These are the activations of a small neural network, seen along a few directions. Each row is one input.
Each table varies a few parts of the input and shows all the possible inputs, shuffled.
A made-up example of a description, with smaller parts first: one of 3 separate values, together with either a single point or one of 11 places along a line or (one of 5 places around a ring, together with one of 6 places along a line).
Shared parts are said once, and a part with two or three values counts as separate values.
In the rows, zero is written as 128.

Other details of the inputs vary at random and push rows far along two fixed directions, the same in every table; ignore that.

A family of inputs:
x1: [128 143 131 146 165 100 158 142 105 100 164 133 133 167]
x2: [ 90  45 199 223 136 123  57  48 118  61 118  27 109 151]
x3: [114 140  86  69  91 177 158 154 155 156  85 151 134 102]
x4: [136  68 178 169 124 119  41  58 111 125 136  49 135 133]
x5: [157 141 115 154 153 108 162 106 111 112 163 143 126 168]
x6: [ 99  36 136 160  36 172  41  96 164 131  56  53 137  75]
x7: [100 128 114  59 106 148 135 168 167 169 108 147 147  70]
x8: [120 147 101  56  86 151 132 167 128 156  85 145 124  89]
x9: [154 155 131 136 155  94 130 136 116 147 175 131 113 143]
x10: [136 146 141 136 167  91 143 133 123 129 192 147 134 138]
x11: [140 149 151 125 157 106 133 133 104 117 172 163 155 157]
x12: [126 167 119 162 167  99 158 135 100 129 143 145 117 154]
x13: [142 163 121 152 148  93 155 128  97 125 149 132 123 166]
x14: [133 150 137 149 177 111 143 130  91 139 131 158 132 160]
x15: [100 132  89  81 117 180 142 158 167 154  74 165 117 104]
x16: [104 146  97  65  83 129 153 174 168 136  99 144 133  88]
x17: [159 162 135 139 139  92 137 131 100 122 160 139 109 158]
x18: [137 145  88  74  98 148 147 157 182 148 107 139 121  70]
x19: [119 125 167 146 195 126 145 146 101 114 146 163 119 165]
x20: [131 138 150 134 172 118 148 144 100 114 157 149 147 173]
x21: [106 146  92  69  94 150 151 165 131 162  70 139 135 100]
x22: [179 150 130 141 145 107 155 113 114 106 171 156 121 150]
x23: [ 77  47 123 154  61 169  64  62 185 104  41  35 108  87]
x24: [150  87 183 180 108 146  67  44 112  89 140  74 138 144]
x25: [160 128 117 186 142  98 141 140 107 126 176 156 123 146]
x26: [130 145  97  65 104 174 132 160 168 157 108 146 138  70]
Each input here is: one of 2 separate values, together with either a single point or (one of 3 separate values, together with one of 4 places along a line).
- Changing only the choice among 2 separate values turns x18 into x26. The same change can be made to x25. Which row results? => x6
- Change only the choice among 2 separate values in x17. List by row number the other rows that result. => x8

A family of inputs:
x27: [135 140 119 101 136 144 133 150 131 147 139 164 145 112]
x28: [135 118 142 127 114 122 100 116 138 137 139 115 144 113]
x29: [144 123 128 127 101 125 112 109 136 127 131 109 136 123]
x30: [128 106 142 128 129 142 105 115 132 129 131 124 139 117]
x31: [144 121 117 138 102 125 111 113 138 132 130 106 126 121]
x32: [118 118 144 143 144 133 118 112 124 112 128 119 126 145]
x33: [136 112 124 144 117 145 119 106 133 127 122 119 121 124]
x34: [130 144 120 111 148 135 150 148 125 129 135 162 125 133]
x35: [114 115 145 147 153 129 125 112 122 111 126 115 127 152]
x36: [126 151 126 104 150 134 144 148 108 141 126 156 131 141]
x37: [134 122 134 143 117 113 121 114 124 113 134 111 126 134]
x38: [146 150 107 102 119 123 150 144 131 138 142 148 129 121]
x39: [121 128 144 143 135 113 120 114 124 115 139 109 124 138]
x40: [141 155 119 105 136 118 148 150 134 137 143 149 125 122]
x41: [118 126 145 148 145 109 128 115 120 113 138 106 126 144]
x42: [136 114 128 152 123 139 121 112 133 121 119 119 119 128]
x43: [103  97 104  81  54 181 113 128 176 142  56 100 128  69]
x44: [121 145 108 136 156 125 166 146 123 130 125 161 118 146]
x45: [119 116 139 153 143 127 131 110 120 108 122 120 129 154]
x46: [124 115 149 140 130 112 111 124 127 123 143 114 130 127]
x47: [139 116 122 143 110 148 114 108 134 130 121 118 129 122]
x48: [130 159 126 102 141 113 145 152 109 143 135 146 129 134]
x49: [136 117 136 127 120 147 106 105 134 126 125 120 140 119]
x50: [125 121 136 150 128 131 117 112 113 129 109 119 124 143]
x51: [107 133  70  67  59 157 145 175 182 160  63 125 112  58]
x52: [131 117 148 136 126 117 107 122 134 128 140 113 133 121]
x53: [132 113 137 127 126 145 111 105 132 124 126 119 132 122]
x54: [132 114 143 127 119 120 107 118 136 134 139 113 137 114]
x55: [123 119 139 152 135 131 124 109 120 108 127 123 128 149]
x56: [133 143 114 116 136 135 156 147 124 127 130 162 125 135]
x57: [139 117 130 131 108 149 112 106 132 124 122 119 139 123]
x58: [136 159 118 108 132 112 150 151 106 139 132 147 131 137]
x59: [145 154 110 110 125 120 152 150 130 133 140 149 125 125]
x60: [132 115 141 135 134 140 113 110 130 118 126 120 129 129]
x61: [131 123 124 155 120 113 121 114 126 117 132 110 118 131]
x62: [121 121 155 132 132 112 107 125 109 135 133 109 135 134]
x63: [114 110 149 145 148 131 112 122 123 118 135 123 131 142]
x64: [130 128 130 147 122 110 116 117 110 129 120 106 123 137]
x65: [124 146 107 132 145 130 159 146 126 131 126 162 116 138]
x66: [122 143 131 105 155 131 139 159 107 146 133 160 137 138]
x67: [141 146 113 113 134 141 153 146 128 131 131 160 127 129]
x68: [132 156 113 120 137 111 159 150 120 125 142 151 124 136]
x69: [126 153 104 135 148 106 165 151 121 128 134 148 118 137]
x70: [136 121 137 123 116 123 113 109 137 128 134 109 130 119]
x71: [128 123 142 138 127 114 117 114 127 117 137 111 124 131]
x72: [120 149 129 121 162 108 158 164 117 134 153 150 129 138]
x73: [143 155 113  95 122 124 140 144 138 146 142 149 135 115]
x74: [110 108 150 149 157 127 119 123 119 117 136 119 132 150]
x75: [123 125 137 152 135 108 132 114 118 109 132 108 127 145]
x76: [128 107 146 137 136 137 106 120 130 123 132 123 135 124]
x77: [125 124 124 159 127 110 124 115 124 115 130 110 116 136]
x78: [ 88 104 112  81  58 173 110 137 160 147  38  97 129  83]
x79: [128 113 129 156 126 133 123 112 129 118 118 122 118 135]
x80: [145 147  96 112 120 123 150 146 133 144 139 146 118 118]
x81: [124 137 124 112 152 133 144 158 124 135 141 165 131 129]
x82: [117 119 150 144 138 112 115 125 124 122 143 112 129 133]
- What do these inputs look like to the network? => one of 2 separate values, together with one of 4 places along a line, together with either a single point or one of 6 places along a line
- Changing only the place on the line of 4 turns x70 into x54. The same change can be made to x40. Which row results? => x52
- Changing only the place on the line of 4 turns x36 into x66. The same change can be made to x32. Which row results? => x63
- Change only the place on the line of 4 in x30. List by row number the other rows that result. => x33, x43, x53
- List by row number the other rows that have the place on the line of 4 and the choice among 2 separate values in common with x77. => x31, x51, x61, x64, x69, x80
- Start at x47 and move only the place on the line of 6, one step at a time. The first step leads to x33. Which rows follow, in order? => x42, x79, x65, x44
- Change only the place on the line of 6 in x57. List by row number the other rows that result. => x43, x45, x55, x56, x67

A family of inputs:
x83: [145 122 153 131 121 117  98 115 117 132 154 112 135 127]
x84: [ 92 131 108  92 116 140 149 166 149 144  92 134 126 100]
x85: [166 175  99 116 143 110 178 155 114 137 167 178 123 139]
x86: [ 97 128 100 109 102 143 152 157 147 137  79 133 113 111]
x87: [164 178  93 123 144 110 177 145 116 133 166 177 120 147]
x88: [ 92  69 185 164 103 132  55  69 130 102  92  41 141 131]
x89: [ 71 117  69  77  54 176 147 169 183 152  17 111 105  68]
x90: [150 132 138 150 129 113 116 105 122 118 158 114 124 133]
x91: [146 123 142 132 130 110 102 112 127 130 156 116 137 129]
x92: [150 122 141 146 128 109 109 113 124 124 156 112 139 132]
x93: [134 147 120 109 184 154 164 159 109 132 146 195 133 153]
x94: [113 115 156 140 150 116 118 118 119 119 131 113 131 143]
x95: [119 118 143 160 154 112 123 114 113 105 131 115 119 149]
x96: [153 115 145 142 132 150 103  94 123 127 148 140 144 130]
- What do these inputs look like to the network? => one of 2 separate values, together with either a single point or one of 6 places along a line
- Changing only the choice among 2 separate values turns x92 into x84. The same change can be made to x90. Which row results? => x95
- Change only the choice among 2 separate values in x94. List by row number the other rows that result. => x91

A family of inputs:
x97: [176 173 117 198 241 105 210 132  78  75 239 231 127 221]
x98: [157  86 231 174 159  88  52  56  99  90 207  87 170 172]
x99: [ 93  75 108 169  58 128 108 100 183 116  62  52 105  92]
x100: [118 161 111 100 137 157 180 158 107 119  85 175 114 146]
x101: [ 55 107 144 125 116 117 109 134 148 131  74  75 122 102]
x102: [160  86 135 127  51 164  53  49 190 123 116  61 128  70]
x103: [113 172  81 104 112 106 173 173 116 149  83 151 101 135]
x104: [138 149  96 100  90 118 139 150 115 154 116 120 124 117]
x105: [127  89 222 201 170  68  60  85  92  89 201  63 146 164]
x106: [ 83 153 113  68 188 163 190 182 132 135 106 183 125 145]
x107: [171 178  93  61  91 143 146 141 121 166 126 157 158 106]
x108: [120 100 119 119 145 193 103 156 125 175 100 180 140 104]
x109: [154 136  93 118 107 115 142 148 159 141 150 130 104  90]
- What do these inputs look like to the network? => either a single point or (one of 3 separate values, together with one of 4 places along a line)
- Change only the choice among 3 separate values in x101. List by row number the other rows that result. => x99, x103
- Change only the choice among 3 separate values in x107. List by row number the other rows that result. => x98, x102
